Questions about the table below. Counting starts at 1.
1) Give the entry in the bottom-left corner.
2) Give the entry in the bottom-right corner.
3) Give the entry at row 3, column 1.
4) Give the bottom entry of the column that holds the smallest entry.
5) Give the entry directly below the smallest entry.
6) Give the entry just right of 5.
7) Give the entry at row 1, column 1.
8) Give the entry in row 1 and column 2.
[[  4 -17   3   0 -15   9]
 [ -3  11   1   3  14   8]
 [ -6  28   0   3  -2 -11]
 [  2   7   6  -2  16  -7]
 [ 11  12   1   0   3   2]
 [  2   9 -17 -27  25 -24]
 [  1  13  15  14  -5   6]
 [ 19  11   2   6   7  -6]
 [  5   7  12   0  -7  -3]]
1) 5
2) -3
3) -6
4) 0
5) 14
6) 7
7) 4
8) -17

5416	5696	6544	5869	9068	5861	5879
5732	5649	5911	5458	3096	6625	5688
6179	7322	7128	6345	7764	6482	4731
5603	7692	6547	6408	5268	6653	6532
5575	7030	6691	5920	4234	6771	6256
5515	7104	7641	6003	6288	7170	6087
5947	6459	7069	5983	8436	6292	4185
5880	4866	6358	5775	8516	5785	4166
Which number is the entry in the top-right corner?
A: 5879
The maximum: 9068
Which number is the entry just right of the largest entry?
A: 5861
The 4th entry in reading order is 5869
Which number is the entry just right of 6292?
A: 4185
The last entry, reading row by row: 4166
Which number is the last entry in the row that holds the smallest entry?
A: 5688
The entry directly below the smallest entry is 7764
The first entry in reading order: 5416
The entry just left of 6292 -> 8436
The bottom entry of the column that holds the smallest entry is 8516
The entry directly below 6345 is 6408
Which number is the entry directly below 6179?
A: 5603
Which number is the bottom-left entry?
A: 5880
The entry directly above 7104 is 7030
The 2nd entry on the diagonal from the top-right corner -> 6625
Which number is the first entry of the smallest entry's row?
A: 5732
Which number is the 3rd entry on the main diagonal?
A: 7128
Which number is the entry directly above 7322?
A: 5649
The entry directly below 7069 -> 6358
The fourth entry from the end, reading row by row is 5775
The largest entry in the first column: 6179
The entry just left of the smallest entry -> 5458
Which number is the second entry, reading row by row?
A: 5696

W =
-24	-15	-19	2	-5	2	0	10	-2	3	-6	-1	-11	24
-1	-3	10	4	-3	13	29	16	-3	-8	8	-11	-15	2
2	4	-4	6	23	-5	17	6	9	9	-9	-5	-5	-14
-23	6	-9	-13	21	9	5	-5	-7	0	4	-4	9	29
-8	4	9	-7	0	-9	11	-3	6	0	-6	3	-7	1
9	-8	16	-3	13	-19	-4	-7	-7	-2	1	1	15	5
-11	2	6	10	-3	-16	-18	6	-3	9	-6	5	2	18
-20	-11	-17	3	29	14	7	0	1	-13	1	8	-8	4
7	1	-20	7	-4	-11	10	4	7	-7	3	-1	-19	28
-12	-3	-7	4	-1	17	-6	-9	-2	-3	-7	9	-3	34
-15	1	-18	15	6	16	6	-7	-7	4	-4	1	-2	11
4	1	-3	5	12	-8	-6	3	-6	-7	3	4	15	10
13	3	-28	10	15	-14	8	17	3	-21	9	-7	14	13
6	1	-6	9	17	-13	9	1	-3	-9	1	0	-4	-13
-14	1	6	-21	0	26	-19	-3	3	-3	-5	3	-17	25
Which number is the last entry in the row that holds the smallest entry? 13
Which number is the largest entry? 34
Which number is the 2nd entry from the end, reading row by row? -17
Which number is the smallest entry in the last column? -14
The entry directly below the largest entry: 11
Which number is the fifth entry in reading order? -5
The third-last entry, reading row by row is 3
Which number is the first entry in reading order? -24
The top entry of the column that holds the largest entry is 24
Which number is the first entry in the row that holds the smallest entry? 13
The last entry, reading row by row: 25
Which number is the entry just left of the smallest entry? 3
Which number is the 3rd entry on the diagonal from the top-right corner? -5
Which number is the entry in the bottom-left corner? -14
Which number is the entry directly above 28? 4
The smallest entry in the last row -> -21
The first entry in the row that holds the largest entry is -12
Which number is the 4th entry, reading row by row? 2
The entry directly below the smallest entry -> -6
The smallest entry is -28
Which number is the 3rd smallest entry? -23
Which number is the entry directly above the smallest entry? -3
The entry directly above 23 is -3
Which number is the second entry in reading order? -15

Read these off the row that follows.
1) Find the entry just left of the largest entry.
2) Find the entry just right of -8.
3) Find the entry just right of 20.
4) Find the entry just left of 8.
[ -8   8 -25  19 -15  15   7  20   9 -23 -31]
1) 7
2) 8
3) 9
4) -8

Questions about the row below.
1) Read off the entry just right of 195.
2) Read off the entry just left of 179.
3) Read off the entry just right of 216.
4) Read off the entry just left of 217.
[84, 239, 187, 216, 189, 187, 189, 179, 164, 217, 195, 111, 108, 37]
1) 111
2) 189
3) 189
4) 164
